[[138 117 131 135 142 131 110 131 110 130 130 128 129 127]
 [126 135 121 120 121 117 149 117 138 125 128 128 132 137]
 [136 131 130 132 132 127 101 136 115 133 122 132 126 133]
 [131 112 134 136 140 141 119 133 117 128 135 125 127 114]
 [127 143 130 127 119 125 107 138 129 134 117 133 124 135]
 [124 124 124 123 126 127 155 118 138 122 135 124 131 126]
 [131 119 135 136 136 139 109 138 117 131 130 127 124 117]
 [120 119 129 128 127 136 150 125 138 123 137 123 128 115]]
Counting starts at 1.
What is the entry in row 2 and column 1? 126
What is the smallest entry? 101
What is the bottom entry of the column that holds the smallest entry? 150
What is the entry at row 3, column 3? 130
What is the entry in row 1 and column 2? 117
The entry in the top-right corner -> 127
The entry in row 1 and column 3 is 131
What is the entry directly below 118? 138
What is the bottom-left entry? 120
What is the entry in the top-left corner? 138
What is the entry directly above the largest entry? 107
What is the entry just left of the smallest entry? 127
What is the entry directly below 140? 119
The entry in the bottom-right corner: 115
The entry just left of the largest entry is 127
The entry just right of 141 -> 119
What is the entry in row 2 and column 2? 135
What is the top entry of the column that holds the largest entry? 110
The entry in row 3 and column 1 -> 136

A = ((142, 157, 157, 153, 141, 147, 123, 115, 113, 100, 135, 104, 105, 109), (132, 133, 134, 134, 132, 132, 127, 126, 124, 122, 128, 123, 122, 125), (115, 108, 121, 116, 110, 112, 150, 140, 125, 134, 114, 133, 133, 136), (135, 139, 133, 135, 136, 136, 119, 122, 128, 123, 134, 124, 124, 123), (124, 115, 107, 113, 128, 122, 118, 132, 143, 149, 130, 145, 144, 139), (128, 129, 120, 125, 132, 130, 118, 126, 136, 135, 135, 134, 135, 129))
The entry just right of the smallest entry: 135
Find the entry just left of the smallest entry.
113
The smallest entry: 100
